These are the activations of a small neural network, seen along a few directions. Each row is one input.
In each table, some parts of the input vary, and every possible input appears once, in random order.
A made-up example of a description, with smaller parts first: one of 3 separate values, together with either a single point or one of 9 places along a line or (one of 4 places along a line, together with one of 8 places around a ring).
Shared parts are said once, and a part with two or three values counts as separate values.

Other details of the inputs vary at random and push rows far along two fixed directions, the same in every table; ignore that.

Table:
x1: [  6 -14  -1 -12  -8   9 -11   5  11  10 -31 -13]
x2: [ -6 -17   7  -4   1   6   3  -7   3  10 -19  -6]
x3: [ -8   1  15   9   8   9   3  -1 -19   0   9   0]
x4: [ -8   0  -5   6   2   7 -12  -5   2   7  -4   7]
x5: [ -7  -5  -9  -1   1  -6 -15 -18   8   8 -32  -6]
x6: [ -2   8   3   1   6  13   1  -7 -10   5  15  13]
x7: [ 1 -8 -6  2  4 -6 14  2 -5 -5 19  8]
x8: [  4  -9  11   4  -4  -1 -13 -16  29  17 -23   6]
x9: [  3  19  -4  -3  -2   2  -6   0 -13 -15   4   4]
x10: [-1  8 -5 -2 -4  9 -9  7 -2 -6  9 11]
x11: [  4   3  -7  18   0   2  -2   2 -15   2  15   2]
x12: [  7   4  -6 -11  -4  12 -13   4   5   7  -4   5]
x13: [ 7  6 27 14  2  6  7  3 -1 -8  6  4]
x14: [  5  16  -3 -10   5  -1   5  -1  -9  -6   0   5]
x15: [ -4   3   3   2   2   0  12  -4  -7   3  12 -11]
x16: [ 8 -2 -9 -3  0 -6 13 14 -4 -4 15  7]
x17: [ 18   4 -10   0  -7   5  -3  11  -8   2  10  -1]
x18: [  5   8   9  -1   1  14   7  11 -17   0   3   0]
x19: [ -4 -26  -8   3  -2 -12  -7 -13   9  20 -15  -4]
x20: [-12 -38  -6 -12   6 -48  29  20  55 -38   9  18]
x21: [ -3 -17  -1  -6 -11   5 -12   3  10   5 -31  -9]
x22: [ -8 -12   3   6  -1   6  -8  -2   1   7 -22  -8]
x23: [  9   0 -10   6  -9   0  -4   9  -8  -3  10   2]
x24: [ -9   4   5   8   3  -3   4  -5 -12   6  13 -12]
x25: [-10  -3 -12 -21   4 -22  27  35  18 -40  30  -1]
x26: [ 9 15 20 17 -2 -2  7 -2  1  0 14 -8]
x27: [ -6   8  -2  12  -1   1   1   1  -9   1   9 -13]
x28: [ 5 14  0 -4  2 13  0  5 -9  5 11 12]
x29: [  0  11   2  -3   8   2   4 -15 -13  -3   3   4]
x30: [  8   9  14   5   2  -9  -2 -15  11  -4 -10   4]
x31: [ -1   2  -5  -1 -11  -2  -4   6   2   0  -3 -15]
x32: [ 12  22  -3  -9   1   7  -5   1 -13 -10   4   0]
x33: [-11 -10   0  -1   3   2 -13 -15   6  18 -10   5]
x34: [-15 -14  -5 -11   8 -18  -4 -18  13   1 -21  -1]
x35: [  4  11   0  -2  -3   2   8   7  -9   6   7 -11]
Description of these inputs: one of 5 separate values, together with either a single point or one of 6 places around a ring.
Changing only the choice among 5 separate values turns x4 into x5. The same change can be made to x6. Which row results? -> x29
Change only the choice among 5 separate values in x24. List by row number the other rows that result. -> x3, x19, x33, x34
Change only the place on the ring of 6 in x15. List by row number the other rows that result. -> x24, x25, x27, x31, x35
A walk changes only the place on the ring of 6. It starts at x23 and steps to x17. List the rest of the walk in order. -> x16, x7, x19, x11
List by row number the other rows that have the choice among 5 separate values in common with x13. -> x1, x2, x3, x18, x21, x22

Table:
x36: [  6  30  -3   8   2   9  -6   6 -32 -21  28  12]
x37: [ 19  21  10  14 -16  16 -24 -10 -11  22 -14 -21]
x38: [ -8 -13 -11 -12   9 -13  32  35   7 -27  42  19]
x39: [  4  15   9  17  -4  20 -25 -27 -10  29  -7  -1]
x40: [-21 -22  -9  -4   3 -16  -6 -10  33   8 -14   5]
x41: [-29 -16   5 -13   9   3  -1  -8  13   4 -22  -3]
x42: [ 10  21  14   9  -2  21 -26 -28  -5  26 -23   2]
x43: [ -3   0   0 -13   6  -8  20  35  15 -45  27  28]
x44: [ -1 -16  -7 -20  -7 -19   5   2  28   2 -21 -17]
x45: [ 16   5  18  26  -7  12 -22 -23 -12  24 -20  -9]
x46: [ 19  -4  15  15  -8   9 -16 -31 -10  40 -33 -17]
x47: [-12 -24  -1  -5  11 -30  31  10  18 -27  18   8]
x48: [  6   8  10   9  -6  16 -32 -33   2  35 -29  -4]
x49: [ -6 -32 -14  -5  -8  -8  -7  12  30   8 -15   4]
x50: [-10 -31 -30 -16  -4 -18  -8 -10  19  18 -33 -10]
x51: [-11  22   0   3  10  20   3  12 -44 -20  23   1]
x52: [-21 -13  -7 -18  14 -22  24   4  23 -22  21  16]
x53: [ -3  14  14   4   5  31   8  24 -34 -12  27   6]
x54: [-13 -12 -22 -27  10 -27  19  15  12 -34  11  12]
x55: [ 21  16  10  13 -10  29 -19   1 -19  16   3   5]
x56: [ -8  -7  -9   2  -8 -15   2  12  19  -6   3 -12]
x57: [-13 -11 -23  -2   1 -14  -6   6   7 -10   0   4]
x58: [ -2 -25 -13 -16 -11 -18   0  -4  32  15 -31 -24]
x59: [  1 -11   8  -5   7 -17  18  -2  13 -12  -8   5]
x60: [  4 -15  -6 -23  -8 -15   0  -4  34  10 -42 -20]
x61: [  4  30  13   3  12  11  10  -7 -25  -5  35  14]
x62: [ -6  -5  -6  -3  -7 -14   3  12  20 -13   3 -10]
x63: [ 21  23  11  10 -15  17 -23 -11  -6  21 -25 -19]
x64: [  6  13  12  24   8   1  19   2 -30  -3  39   3]
x65: [ 11  18   6  14  -3  20   1  18 -21 -10  37  15]
x66: [-16 -11  -6  -8   9 -14  11  -6  14   5   7   7]
x67: [-20 -27  11   1   4  -5   5  -3   8  -1 -26 -11]
x68: [  7  36  15   1  14  13  12  -6 -24  -8  29  17]
x69: [ 20  14  22  25  -5  15 -18 -21 -14  18 -20  -5]
x70: [-20 -26  -2 -17  -8  -5  -4   3  24   8 -43 -29]
x71: [  0 -14  -6 -26   6 -12  25  26  23 -27   8  19]
x72: [ 13  34  -3  -2   8  11   7   4 -36 -17  24  11]
x73: [ -4 -17 -19 -18  -5 -13 -19  -9  27   0 -47   0]
x74: [ 18  20   8   1   3  19  10  16 -27  -6  35  13]
x75: [ -8 -15 -22  -7  -4 -11 -14  -4  13  -3 -18  -1]
x76: [ 13  17  -9   6  -3  16 -12 -13 -34  17   4  -6]
x77: [ 14   6   1   2  -2  16   7  11 -17   5  22   7]
x78: [  6   8  14  27   2   3   0  -4 -15  -6  19   3]
x79: [ 15  10   0  11 -14  12 -12 -12 -14  39 -11 -28]
x80: [-16 -11   2  13  11 -26  25  20   9 -36  37  15]
Changing only one part turns x37 into x45. The same change can be made to x63. Which row results? -> x69
What do these inputs look like to the network? -> one of 5 separate values, together with either a single point or (one of 2 separate values, together with one of 4 places along a line)
Change only the choice among 5 separate values in x46. List by row number the other rows that result. -> x44, x54, x61, x74
Change only the place on the line of 4 in x46. List by row number the other rows that result. -> x47, x59, x64
List by row number the other rows that have the choice among 5 separate values in common with x43. -> x38, x49, x53, x55, x65, x71, x74, x77

Table:
x81: [  1 -23 -16 -14 -17   4 -22  -6  11  34 -49 -26]
x82: [  1  27  18  26   9   9  16  -1 -41  -8  43   0]
x83: [-18  -9   1 -15  12 -19   8   0  28 -29  -1  21]
x84: [-10  -5  -8 -27   8 -14   9   8  26 -29  -3  19]
x85: [ -2 -12  -9 -16  -1 -22  16  20  29 -22   4   4]
x86: [ 13  43   9   4   9  21   1   5 -34 -17  32  23]
x87: [  0   5   7  19   2   1   2 -13 -14  16  11  -7]
x88: [-11 -21   3  -3   3 -20  16  15  30 -23   5   8]
x89: [-10  -6 -22 -21   1   0 -12  -2   4   1 -21   7]
x90: [ -6  33  14  16  20  15   6 -13 -39 -13  41  17]
x91: [-19 -28  -4  -2   8 -27  21   5  20 -14  13   6]
x92: [ 20  36  13  12   0  16  11  15 -32 -17  36   1]
x93: [-11 -17   6  -6   5 -21  16  15  27 -23   3   2]
x94: [  3  -6  13  18  -5  12 -16 -27 -12  43 -25 -22]
x95: [-28 -18  -6 -11  21 -23  14  -6  18 -20   3  20]
x96: [ -3 -17  -6 -15  -1 -14  16  23  28 -21   3   6]
x97: [  7  -5   6  10  -7  -4  -9 -10  14  16 -17  -9]
x98: [ -7 -21   1  -4   2 -24  14  12  30 -21   7   9]
x99: [ -5 -14  -2 -19  -1 -17  17  24  25 -23   1   1]
x100: [ -1   7 -15 -13  -3  15 -22 -13 -11  13 -21  -1]
x101: [ 14   3 -10   3 -17  19 -24 -12 -17  35 -30 -27]
x102: [ 10  28  -3  11  -1  24   5  22 -42  -9  41   1]
x103: [  6 -20   6   5 -13  -4 -19 -22  24  29 -49 -21]
x104: [ 17  -2 -13   3 -18  19 -27 -10 -15  39 -25 -19]
x105: [ 17  -7  -1  -3 -12   3  -9  -1  10  16 -17  -6]
x106: [  3   5  14  25  -1  16  -4 -15 -23  25   6  -8]
x107: [ 11  33  -7   9  -1  17   4  18 -41  -9  43  -1]
x108: [  9  10  11  10  -2  17 -30 -33  -5  31 -34   2]
Changing only one part turns x90 into x83. The same change can be made to x106. Which row results? -> x88
What do these inputs look like to the network? -> one of 4 places along a line, together with either one of 2 separate values or one of 5 places around a ring
List by row number the other rows that have the place on the line of 4 in common with x107. -> x81, x89, x100, x101, x102, x104
Change only the place on the line of 4 in x93. List by row number the other rows that result. -> x81, x94, x99

Table:
x109: [  4  25  21  18  10   2   5 -12 -16  -8  22   9]
x110: [-16  -5 -19 -36  10 -21  17  27  27 -49  10  24]
x111: [ -4 -21   7  -6  -1  -8  -3  -7  29   8 -28   0]
x112: [ -8 -16  -6  -6   2 -17  18  24  20 -25  20  12]
x113: [  6 -10   6  14  -7  18 -24 -29  -8  46 -33 -13]
x114: [-4 -6 -3  5  0  0  6 12 -5 -4 14  0]
x115: [ 29  28   3  20 -13  23 -11   0 -33  22  17 -12]
x116: [-10  -3  11   7   6  -6  -2 -24   3   8 -16  -7]
x117: [ 11  29  18  24   7  20   6   3 -35  -4  43  16]
x118: [-10   5 -14 -23   5   0   0   9   0 -19  -4   6]
x119: [  4 -17   2  -3 -10  -3  -6   2  21   8 -24  -8]
x120: [ -2  16  18  12   8  13   8   1 -24  -5  21   2]
x121: [ 13  10  -7   8  -8   7   1   7 -21   9  13 -14]
x122: [-10   2 -20 -24   9 -10   9  20   9 -35  19  25]
x123: [ -2 -16 -23 -19 -10   8 -32 -21  11  34 -54  -8]
x124: [  2  13  12  23   4  10 -12 -31 -23  25   0  -4]
x125: [  8  31  16  19   2  22   8  14 -41 -10  38  -3]
x126: [-10 -26 -15 -26   0 -38  30  34  43 -42   7   2]
x127: [ -4 -27  -1   2  -4 -14 -20 -37  32  35 -48  -7]
x128: [  0 -13  -8 -10 -10  -9   2   8  13   5 -17 -22]
Changing only one part turns x127 into x124. The same change can be made to x117. Which row results? -> x113
What do these inputs look like to the network? -> one of 4 separate values, together with either a single point or one of 4 places along a line
Change only the choice among 4 separate values in x126. List by row number the other rows that result. -> x115, x121, x128
Change only the place on the line of 4 in x116. List by row number the other rows that result. -> x120, x125, x128
